Here are a small network's activations along a few directions, averaged over the inputs that share one value of a field.
Values that are neighbours, or in one group, have similar rows; names and order tell nothing.
(in the rows, 500 means zero)
Strong random noise was added to every row along 6 fixed directions; ignore it. To show where, here is one row again and again, with new noise each time:
[517 524 565 442 399 744 460 434 328 533 762 632 175 411 228 664]
[493 537 624 579 641 586 564 419 686 389 512 382 518 615 573 581]
[361 521 521 335 542 455 780 369 692 319 593 430 635 307 745 475]
[540 535 492 492 541 484 545 411 453 395 540 598 419 454 535 532]
[642 575 553 622 571 626 547 346 512 621 639 835 127 500 554 879]
[240 485 424 269 381 460 654 390 486 602 715 742 303 210 580 504]
[442 490 497 380 395 575 470 535 340 472 646 538 398 442 295 442]
[217 472 622 296 412 722 528 425 513 333 731 211 485 368 262 349]


Field Padir:
p10: [671 519 405 538 473 348 520 473 507 371 331 359 695 388 664 394]
p5: [424 583 463 475 521 406 550 438 424 428 507 529 530 383 571 434]
p4: [441 487 574 507 427 630 457 489 375 355 574 184 600 356 329 373]
p9: [542 453 424 212 417 560 725 523 584 518 661 493 549 235 549 603]
p3: [412 518 382 439 496 429 383 429 404 474 405 650 466 445 487 388]
p6: [451 517 694 570 643 658 570 580 798 531 523 298 624 728 532 662]
p8: [545 517 327 484 455 177 733 610 426 646 387 796 651 403 821 449]
p7: [531 526 438 700 584 367 459 211 485 547 343 636 359 388 820 524]
p2: [391 355 408 282 330 439 512 411 419 355 478 336 595 170 475 305]
p1: [619 445 403 587 497 356 304 546 511 677 336 684 460 600 472 517]
Padir is arranged as a ring.
Question: Name the neighbours of p6, in listed order.
Answer: p5, p3
Question: Name the neighbours of p7, in listed order.
Answer: p10, p4

Field Tozi:
u9: [457 524 455 473 480 390 433 416 185 246 501 459 464 404 441 193]
u6: [463 474 537 290 511 623 722 451 781 295 538 221 661 395 517 529]
u10: [400 554 665 609 574 710 582 268 691 284 582  41 605 308 540 483]
u1: [405 558 594 630 576 557 442 442 329 376 544 480 380 568 382 494]
u4: [422 583 553 422 594 564 577 347 575 375 616 596 333 389 455 615]
u5: [528 541 576 402 557 685 704 534 767 564 621 538 595 537 664 772]
u7: [355 422 537 452 433 574 660 710 663 974 657 616 382 567 572 749]
u8: [441 407 470 495 495 448 395 397 557 645 465 486 473 433 502 425]
u3: [566 511 547 524 382 514 560 670 584 476 434 364 802 576 599 484]
u2: [624 449 469 345 330 545 485 487 456 531 596 549 481 394 390 537]
Each value of Tozi is a pair of two hidden parts, and every pair occurs once (2 first parts, 5 second parts).
Question: Changing only the second part turns u8 into u2. u10 has the same second part as u8; what does that change turn u10 into?
Answer: u3
Question: Changing only the second part turns u9 into u7. u5 has the same second part as u9; what does that change turn u5 into?
Answer: u6
